Each row below holds a small network's activations on one input, seen along a few directions.
In each table, some parts of the input vary, and every possible input appears once, in random order.
A made-up example of a description, with smaller parts first: one of 5 places around a ring, together with either a single point or (one of 2 separate values, together with one of 4 places along a line) or one of 11 places around a ring.
Shared parts are said once, and a part with two or three values counts as separate values.

Other details of the inputs shift rows strongly along three fixed directions, in all tables alike. That doesn't count.

A family of inputs:
row 1: -48 10 -17 -111 -27 -11 -20 12 25 14 2 -27 3
row 2: 32 -4 -33 37 8 -22 -26 -11 -19 -32 20 -12 -1
row 3: 15 9 2 78 -2 13 4 0 -27 -8 14 15 4
row 4: 26 -4 24 70 16 20 18 -22 -9 -17 -17 21 0
row 5: 6 -20 7 -24 -29 4 25 -4 -24 -10 -37 -6 33
row 6: -26 8 -6 -10 19 5 -20 2 36 27 29 10 -26
row 7: -28 7 6 -43 -11 4 22 -6 -4 -12 -37 -19 25
row 8: 6 -15 35 -13 52 8 49 8 37 62 8 50 -20
row 9: -17 25 60 -4 -11 15 62 12 -8 18 -35 28 25
row 10: -19 8 -32 -67 -53 -8 -46 -6 -18 -33 -9 -55 15
row 11: -13 11 50 17 23 39 76 4 -21 28 -51 32 49
row 12: 21 -4 -15 47 4 0 -20 -3 -16 -35 -14 -25 -9
row 13: 16 2 14 69 18 18 32 -5 -30 -6 -15 22 33
row 14: 40 -20 -2 32 8 -5 -2 -14 -11 -7 5 9 -2
row 15: -34 10 5 -26 -36 12 -3 -1 -4 -6 -23 -11 19
row 16: -11 3 -2 -49 -6 3 12 -2 -10 -10 -27 -18 20
row 17: 30 11 29 63 18 14 36 -11 -21 -13 -18 10 14
row 18: -28 3 -7 -5 72 -1 -28 29 99 77 60 39 -85
row 19: -2 -14 -25 14 33 -22 -35 -23 74 -6 43 22 -63
row 20: 32 10 -2 55 -28 -9 -30 -20 -8 -46 12 -13 -20
row 21: 20 -23 -35 4 -11 -15 -26 -16 -21 -21 7 -14 5
row 22: -22 9 32 -23 47 -5 48 5 56 39 2 41 -23
row 23: 11 -2 -14 39 -40 -12 -41 -22 3 -45 11 -7 -21
row 24: -20 16 17 -6 23 12 59 15 -18 27 -29 11 48
row 25: -57 19 -7 -91 -13 3 -11 8 23 22 -6 -28 8
row 26: -11 10 27 -16 -8 13 22 34 -28 16 -30 -6 20
row 27: -13 -21 -46 -46 -30 -17 -25 -6 -39 -19 -11 -35 42
row 28: 41 -11 -24 35 -25 -25 -29 -27 -14 -71 1 -16 -21
row 29: 0 22 50 1 3 22 65 27 -36 31 -23 25 36
row 30: -14 -28 -33 -53 -31 -5 -26 9 -30 -13 -36 -40 29
row 31: -21 28 38 -5 49 14 45 27 38 68 20 40 -13
row 32: 50 -28 -9 65 22 -19 -53 1 27 11 58 17 -73
row 33: -8 -13 -27 -46 -54 -9 -41 -6 -36 -19 -2 -42 26
row 34: 3 -15 11 -25 62 -14 -15 10 95 81 81 48 -88
row 35: -63 13 -16 -82 -9 2 -17 31 12 24 -13 -35 7
row 36: 5 -12 -7 45 16 13 -12 2 -3 -13 -18 -1 -6
row 37: 30 -3 -20 30 4 -10 -15 -12 -23 -33 5 -11 1
row 38: -16 6 20 -16 42 6 29 -1 33 25 -1 13 -12
row 39: -35 17 -37 -34 -43 -7 -28 5 -34 -22 -6 -53 38
row 40: 1 -11 30 -23 -35 6 24 7 -17 14 -19 6 27
row 41: -12 4 -9 -47 -4 0 11 1 -17 -8 -22 -21 27
row 42: -37 -15 -64 -58 -3 -20 -69 -21 59 -27 27 -31 -32
row 43: 35 8 -1 35 -5 -6 -23 -6 -9 -17 27 -5 -22
row 44: 48 -32 -19 43 -35 -21 -22 -28 -21 -56 -3 -7 -13
row 45: 42 -9 28 55 -12 9 20 3 -43 1 2 20 18
row 46: -17 17 50 8 -10 37 45 6 -17 22 -40 20 33
row 47: 26 -12 -26 21 4 -12 -30 1 -15 -33 -3 -25 -18
row 48: 53 -19 15 61 -37 -11 -6 -15 -16 -26 10 16 -16
row 49: 1 0 -40 5 50 -20 -38 -8 62 6 61 -2 -52
row 50: 46 11 -1 73 -3 -8 -7 0 -32 -21 27 7 -6
row 51: 50 5 21 66 -17 -11 -1 -11 -11 -35 15 19 -26
row 52: -39 2 -63 -38 -10 -14 -75 -6 33 -4 44 -30 -26
row 53: -1 -3 31 -3 44 1 39 27 24 79 35 55 -6
row 54: -14 9 29 16 13 34 61 6 -31 14 -45 22 55
row 55: -4 3 21 -31 -4 5 42 3 -12 -6 -37 2 25
row 56: -59 22 -11 -89 -9 2 -8 15 16 24 -2 -29 16
Description of these inputs: one of 2 separate values, together with one of 4 places along a line, together with either a single point or one of 6 places along a line.
Question: The inputs of row 41 and row 43 match in every part but the choice among 2 separate values. If row 14 is changed in the same way as row 41 into row 43, which row does it become?
Answer: row 33
Question: The inputs of row 11 and row 6 match in every part but the choice among 2 separate values. If row 55 is changed in the same way as row 11 into row 6, which row does it become?
Answer: row 1
Question: A walk changes only the place on the line of 4. It starts at row 13 and steps to row 24. List the rest of the walk in order.
Answer: row 2, row 27
Question: Which other rows does row 17 become when the place on the line of 6 takes its other values? List them by row number.
Answer: row 7, row 22, row 24, row 38, row 49
Question: List by row number the other rows that have the choice among 2 separate values and the place on the line of 4 in common with row 34.
Answer: row 32, row 33, row 40, row 45, row 48, row 53
